These are the activations of a small network on made-up records, seen along a few directions, one row for each record.
Each row is followed by the record's values for the fields H, G, U, L, Y, S.
Not every record has every field; a missing one is written absent.
Other fields move the rows too, some of them a lot.
In the rows, zero is written as 500.
Random noise pushes rows far along 17 fixed directions. That doesn't count. These rows show it; they differ only by the noise:
[616 663 651 610 571 447 416 513 339 536 531 391 455 349 388 443 238 301
 496 286 315 372 501 636 448 555 758 709 492 528 638 346 459 439]
[616 668 699 607 785 492 364 586 436 544 722 531 411 428 444 387 692 313
 482 513 438 341 437 689 418 404 775 476 381 430 630 578 593 572]
[219 286 556 755 506 514 447  84 605 419 196 278 841 545 672 399 495 337
 824 450 333 576 744 513 325 616 319 549 403 732 487 459 533 617]
[592 683 324 648 413 349 439 479 510 751 453 437 554 716 418 499 421 367
 426 575 313 352 690 701 350 361 760 655 502 736 629 428 421 241]
[204 711 735 505 495 539 383 535 178 360 330 493 507 396 237 108 361 391
 556 310 372 558 777 507 289 471 501 241 479 325 644 373 387 637]
[290 397 412 597 699 492 550 485 514 385 463 582 681 533 625 390 458 470
 478 506 514 430 592 486 287 438 472 497 455 421 408 527 528 527]
[412 425 632 421 640 451 450 624 616 618 606 549 454 267 406 699 617 873
 503 616 493 351 515 593 682 149 363 341 537 511  60 507 514 494]
[211 573 695 391 705 506 495 576 704 486 483 428 495 598 676 501 463 513
 442 455 628 642 850 660 481 612 338 560 735 289 392 542 348 578]
[409 537 492 471 409 463 678 614 469 311 561 658 747 693 567 322 572 600
 558 370 625 669 381 489 356 661 517 579 348 561 560 619 187 453]
[495 438 522 582 888 454 656 411 524 438 474 302 526 379 636 289 351 297
 614 711 271 263 661 775 330 569 659 599 396 556 574 509 558 412]
[372 756 675 719 496 740 435 442 498 672 384 583 552 459 393 534 678 419
 637 473 464 447 653 414 706 243 518 116 265 582 287 502 225 568]
[657 260 547 366 574 386 411 416 527 351 546 372 476 445 459 810 387 716
 470 515 440 488 345 545 613 516 495 593 569 636 309 522 563 450]
[413 361 479 503 420 662 610 452 479 661 570 449 599 347 596 496 676 506
 510 664 638 411 687 562 625 630 521 635 454 389 306 476 284 479]
[293 285 632 577 568 607 384 485 643 531 386 303 660 487 354 294 708 821
 499 546 436 537 618 671 372 363 653 634 444 648 426 794 469 775]
[381 556 288 679 693 503 509 548 580 365 498 718 557 474 625 780 339 372
 310 162 547 273 432 415 493 423 743 486 264 388 367 311 606 456]
[529 819 776 338 651 364 604 837 444 432 649 577 316 430 479 776 144 534
 542 182 397 544 376 571 578 546 538 436 417 560 465 406 324 313]
[702 367 453 593 491 407 332 468 500 441 507 501 671 459 372 740 374 736
 340 465 489 352 446 494 603 289 683 692 607 606 148 541 469 334]
[431 430 590 373 511 494 722 603 292 546 805 583 566 393 660 581 571 427
 736 499 457 509 267 528 361 723 409 538 225 613 549 448 329 443]
[453 555 565 479 337 410 357 656 466 578 396 493 269 433 331 696 450 599
 416 385 548 604 674 400 625 416 466 333 515 386 469 456 770 459]

[646 688 798 474 668 602 416 524 304 436 597 513 438 510 409 307 487 368
 530 588 455 560 432 487 471 473 488 342 595 416 572 650 297 552]	H=h2, G=g1, U=u2, L=l2, Y=y4, S=s1
[392 596 479 547 443 665 504 568 550 682 572 694 456 393 459 436 669 559
 405 370 700 471 410 385 705 359 421 475 531 307 373 384 370 716]	H=absent, G=absent, U=absent, L=absent, Y=y2, S=s2
[783 380 410 570 465 780 492 347 375 396 535 596 580 428 336 374 667 595
 461 595 532 413  44 268 651 375 648 418 368 588 445 663 350 701]	H=absent, G=absent, U=absent, L=absent, Y=y3, S=s1
[573 300 809 546 487 586 448 551 470 540 719 462 632 364 624 773 689 585
 697 444 574 635 335 417 575 641 460 663 380 615 318 736 518 555]	H=absent, G=absent, U=absent, L=absent, Y=y4, S=s2
[561 448 394 672 257 483 415 623 180 644 473 597 515 530 418 616 331 368
 427 429 562 589 536 172 371 452 508 542 481 441 519 527 681 361]	H=h1, G=g1, U=u2, L=l2, Y=y1, S=s2
[586 610 280 337 359 513 687 470 499 623 597 598 437 463 366 353 626 637
 534 629 369 321 196 607 563 389 531 398 372 709 614 316 260 495]	H=absent, G=absent, U=absent, L=absent, Y=y3, S=s2
[598 626 519 102 407 376 423 255 536 518 526 271 366 795 330 536 628 575
 534 743 332 568 564 880 592 599 453 396 658 785 642 364  66 475]	H=h1, G=g1, U=u2, L=l2, Y=y1, S=s1
[705 771 474 643 561 457 432 400 542 507 552 630 431 503 449 403 625 289
 479 452 533 334 386 553 685 373 593 386 490 432 565 324 473 464]	H=h1, G=g1, U=u2, L=l2, Y=y2, S=s1
[544 555 459 735 435 674 342 386 435 523 412 624 661 432 471 401 481 384
 392 411 619 428 548 257 566 350 507 524 668 306 343 471 482 592]	H=absent, G=absent, U=absent, L=absent, Y=y3, S=s1
[615 443 880 578 487 369 208 642 224 419 671 525 617 420 505 622 355 436
 565 294 518 695 419 328 281 536 379 668 718 400 465 656 745 465]	H=h1, G=g1, U=u2, L=l2, Y=y5, S=s2
[772 405 307 396 399 354 476 378 573 328 538 560 439 627 419 669 541 657
 430 450 544 524  89 447 674 497 510 494 464 663 526 432 539 492]	H=h1, G=g2, U=u2, L=l2, Y=y1, S=s2
[476 564 233 435 400 455 512 579 348 616 557 619 430 542 480 449 553 377
 342 641 534 374 646 492 345 462 590 436 506 337 619 387 621 406]	H=h2, G=g2, U=u2, L=l2, Y=y3, S=s1
[514 646 556 537 634 278 616 586 494 332 468 599 444 412 450  48 419 499
 637 497 391 480 396 558 353 405 368 358 499 447 716 451 697 464]	H=absent, G=absent, U=absent, L=absent, Y=y4, S=s1
[455 517 511 586 427 693 364 452 451 444 558 651 763 465 543 709 641 493
 428 341 657 438 565 349 590 486 650 518 445 414 196 518 329 577]	H=absent, G=absent, U=absent, L=absent, Y=y3, S=s1
[503 616 579 501 633 326 526 584 586 500 394 437 423 499 437 263 192 565
 462 471 479 548 641 579 508 396 334 616 836 414 482 449 497 452]	H=absent, G=absent, U=absent, L=absent, Y=y1, S=s2
[360 391 428 414 544 596 594 693 418 440 619 675 694 523 502 410 603 735
 390 617 609 460 485 460 336 378 534 494 489 415 308 694 328 495]	H=absent, G=absent, U=absent, L=absent, Y=y2, S=s1
[510 558 631 466 332 653 512 503 510 470 340 412 319 350 445 473 534 476
 541 403 639 668 663 359 808 704 485 403 474 324 533 501 581 651]	H=absent, G=absent, U=absent, L=absent, Y=y3, S=s1
[194 366 474 235 485 415 517 309 710 264 321 248 532 797 641 714 238 556
 574 174 342 795 470 623 303 890 366 662 506 789 735 384 385 704]	H=h2, G=g1, U=u2, L=l2, Y=y1, S=s1
[615 506 236 533 554 598 752 557 271 534 509 515 434 537 492 371 337 266
 424 675 451 356 491 460 410 599 770 524 274 503 666 500 391 352]	H=absent, G=absent, U=absent, L=absent, Y=y1, S=s2
[482 480 275 385 477 671 830 598 408 497 564 589 427 410 505 377 453 534
 447 541 487 373 234 470 493 588 626 481 257 509 628 444 289 498]	H=h1, G=g2, U=u2, L=l2, Y=y2, S=s1
[599 343 628 436 351 525 487 431 453 598 625 379 573 443 578 686 604 538
 606 601 556 584 519 520 607 696 420 684 559 574 385 556 389 417]	H=absent, G=absent, U=absent, L=absent, Y=y4, S=s2
[572 563 317 479 355 355 561 503 312 547 562 625 431 379 392 403 428 434
 496 471 454 343 359 487 489 435 458 464 482 457 599 189 549 368]	H=h1, G=g1, U=u2, L=l2, Y=y2, S=s1
[332 254 340 220 564 572 636 597 308 358 414 384 288 624 445 471 467 532
 409 775 475 624 658 453 293 663 532 270 351 428 698 676 663 560]	H=absent, G=absent, U=absent, L=absent, Y=y2, S=s2
[363 521 481 386 656 506 591 617 574 441 601 552 396 463 637 543 495 446
 416 389 606 488 502 567 486 643 530 535 451 312 540 425 540 600]	H=h1, G=g1, U=u2, L=l1, Y=y1, S=s2
[721 562 545 548 936 541 623 601 626 217 519 563 359 558 699 878 219 379
 458 427 437 450 236 376 596 519 679 321 259 568 435 703 621 373]	H=h2, G=g1, U=u2, L=l2, Y=y4, S=s1
[413 773 616 620 508 585 531 588 596 600 489 588 466 591 471 258 607 441
 500 349 555 583 449 546 509 447 515 462 458 457 666 534 279 596]	H=h1, G=g1, U=u2, L=l2, Y=y4, S=s2
[440 565 409 644 543 649 673 459 753 404 457 562 701 523 681 396 589 487
 437 400 639 389 498 599 602 606 692 652 384 437 434 516 214 455]	H=h1, G=g1, U=u2, L=l2, Y=y5, S=s1
[272 209 422 379 663 655 426 361 537 483 330 297 432 615 364 385 427 715
 346 618 377 565 459 531 325 385 443 484 594 583 545 631 436 844]	H=h1, G=g2, U=u2, L=l2, Y=y4, S=s1
[469 365 505 654 559 557 682 419 459 467 549 515 799 364 737 351 544 385
 687 647 519 392 601 505 418 634 483 647 391 491 358 549 411 376]	H=absent, G=absent, U=absent, L=absent, Y=y4, S=s1
[438 651 520 829 268 513 411 416 584 591 150 487 741 741 484 599 407 423
 668 359 457 690 802 280 542 374 482 408 404 775 377 608 458 408]	H=absent, G=absent, U=absent, L=absent, Y=y1, S=s2
[499 759 555 439 559 552 851 613 670 406 531 661 523 425 532 378 454 652
 654 357 496 450 236 565 756 482 453 391 324 630 417 404  62 435]	H=absent, G=absent, U=absent, L=absent, Y=y2, S=s1
[550 398 399 396 410 595 447 410 309 443 431 434 496 556 454 718 484 437
 455 728 456 468 702 398 505 541 578 302 463 515 414 551 521 369]	H=absent, G=absent, U=absent, L=absent, Y=y2, S=s1
[537 714 591 365 616 425 451 644 658 399 710 658 395 585 572 492 811 485
 446 478 670 526 481 631 559 539 541 377 526 313 582 544 590 559]	H=absent, G=absent, U=absent, L=absent, Y=y3, S=s1
[575 766 746 469 501 518 490 573 302 373 648 586 530 570 459 301 649 293
 640 394 532 619 439 531 442 670 590 394 383 466 718 554 319 540]	H=absent, G=absent, U=absent, L=absent, Y=y2, S=s1
[509 319 354 740 622 588 496 435 513 701 500 538 484 549 767 565 495 228
 464 695 563 492 511 264 354 453 347 538 541 380 527 625 831 507]	H=h1, G=g2, U=u2, L=l2, Y=y4, S=s1
[545 263 561 708 347 428 399 570 297 385 468 493 679 219 380 367 518 598
 511 401 610 475 580 392 452 513 634 696 442 342 374 577 782 450]	H=h1, G=g1, U=u2, L=l2, Y=y1, S=s2
[777 496 403 632 629 502 750 679 271 328 552 656 546 521 610 484 203 330
 531 509 507 498 232 216 403 572 653 519 257 541 551 702 567 302]	H=h1, G=g1, U=u2, L=l2, Y=y1, S=s2
[490 510 702 342 315 501 404 299 346 358 553 448 483 450 422 561 701 448
 712 423 470 626 411 526 597 722 360 296 395 555 598 348 367 569]	H=h2, G=g1, U=u2, L=l2, Y=y4, S=s2
[634 491 555 763 379 493 675 593 617 816 565 525 644 429 659 447 487 520
 703 454 526 564 290 406 549 470 389 849 474 714 468 619 460 425]	H=h1, G=g1, U=u2, L=l2, Y=y2, S=s2

Here are new rows. What are their fields?
[563 437 708 555 504 661 299 396 210 232 527 535 802 495 427 280 587 436
 525 508 561 580 521 348 340 551 564 490 598 378 426 723 371 634]	H=absent, G=absent, U=absent, L=absent, Y=y3, S=s1
[590 411 693 427 478 475 452 610 149 816 693 435 511 372 435 752 155 520
 618 589 329 537 438 365 407 384 244 657 727 681 273 488 354 372]	H=absent, G=absent, U=absent, L=absent, Y=y1, S=s2
[286 676 657 792 608 577 400 627 809 831 605 584 580 530 672 435 848 399
 569 337 560 500 552 600 388 338 529 625 440 496 574 625 641 710]	H=absent, G=absent, U=absent, L=absent, Y=y2, S=s1
[673 669 439 606 582 282 336 400 358 478 690 741 621 623 585 600 438 200
 451 478 580 382 488 446 465 378 366 500 743 358 377 258 477 271]	H=absent, G=absent, U=absent, L=absent, Y=y1, S=s2
[421 490 385 578 490 757 464 249 438 558 313 499 576 592 400 720 456 462
 502 582 427 416 554 334 681 297 476 189 366 677 216 427 141 536]	H=h1, G=g1, U=u2, L=l2, Y=y1, S=s2
[757 535 583 540 384 450 607 781 580 721 628 510 408 276 564 654 605 612
 538 694 643 447 644 491 766 486 573 604 508 426 297 671 712 225]	H=absent, G=absent, U=absent, L=absent, Y=y3, S=s1
[429 298 338 517 592 673 450 282 540 469 315 424 482 354 427 479 393 593
 326 567 544 355 574 403 677 375 469 486 629 360 248 393 471 706]	H=h1, G=g1, U=u2, L=l2, Y=y1, S=s1
[443 406 435 565 403 630 504 332 463 618 575 410 409 399 573 473 781 211
 578 490 521 437 475 571 512 765 612 551 265 440 777 338 629 639]	H=absent, G=absent, U=absent, L=absent, Y=y5, S=s2
[611 442 597 399 577 590 286 377 404 299 466 473 445 368 342 777 263 614
 344 346 459 429 343 383 700 394 498 418 689 438 246 396 420 566]	H=h1, G=g1, U=u2, L=l2, Y=y2, S=s1
[617 625 562 583 548 343 485 503 536 484 546 501 668 399 497 377 415 506
 593 484 369 334 535 659 438 402 573 655 603 598 438 437 494 342]	H=absent, G=absent, U=absent, L=absent, Y=y3, S=s1
[320 600 365 605 598 735 814 515 608 265 236 713 619 355 563 160 205 582
 399 347 694 435 492 258 714 425 356 378 555 196 248 389 163 555]	H=absent, G=absent, U=absent, L=absent, Y=y5, S=s2
[402 730 624 658 592 570 365 308 632 617 400 480 486 378 427 469 473 393
 563 260 399 370 521 585 690 328 473 441 525 539 410 221 329 695]	H=h1, G=g1, U=u2, L=l2, Y=y1, S=s1
[516 495 475 624 388 571 450 318 536 489 354 477 504 474 492 623 604 393
 606 439 514 509 554 380 706 525 512 347 331 565 457 416 591 557]	H=absent, G=absent, U=absent, L=absent, Y=y2, S=s2
[407 522 430 397 423 343 533 734 565 587 635 621 376 624 506 535 528 615
 477 290 522 669 251 473 325 521 429 594 438 574 746 498 698 625]	H=absent, G=absent, U=absent, L=absent, Y=y1, S=s1
[235 431 439 526 512 582 499 431 638 443 356 488 476 542 493 413 680 529
 542 389 524 569 527 486 475 504 475 355 320 503 607 485 629 778]	H=absent, G=absent, U=absent, L=absent, Y=y2, S=s1
[461 451 628 555 385 696 414 338 213 697 398 342 614 434 480 544 259 306
 657 586 313 554 680 322 400 519 340 524 642 619 424 481 338 519]	H=absent, G=absent, U=absent, L=absent, Y=y3, S=s1
[245 493 427 505 394 428 596 605 718 649 462 510 467 745 627 563 684 550
 574 460 547 695 536 555 367 545 369 457 338 631 680 573 568 512]	H=h1, G=g1, U=u2, L=l2, Y=y5, S=s1
[476 476 499 472 747 390 787 663 800 348 447 551 507 622 790 591 352 629
 605 592 528 600 449 474 500 491 289 423 476 585 395 727 582 320]	H=h1, G=g1, U=u2, L=l2, Y=y2, S=s1
[646 614 403 414 519 371 458 609 643 459 538 524 280 699 461 598 447 508
 316 330 560 597 326 537 547 556 644 598 536 505 727 499 639 556]	H=absent, G=absent, U=absent, L=absent, Y=y1, S=s2
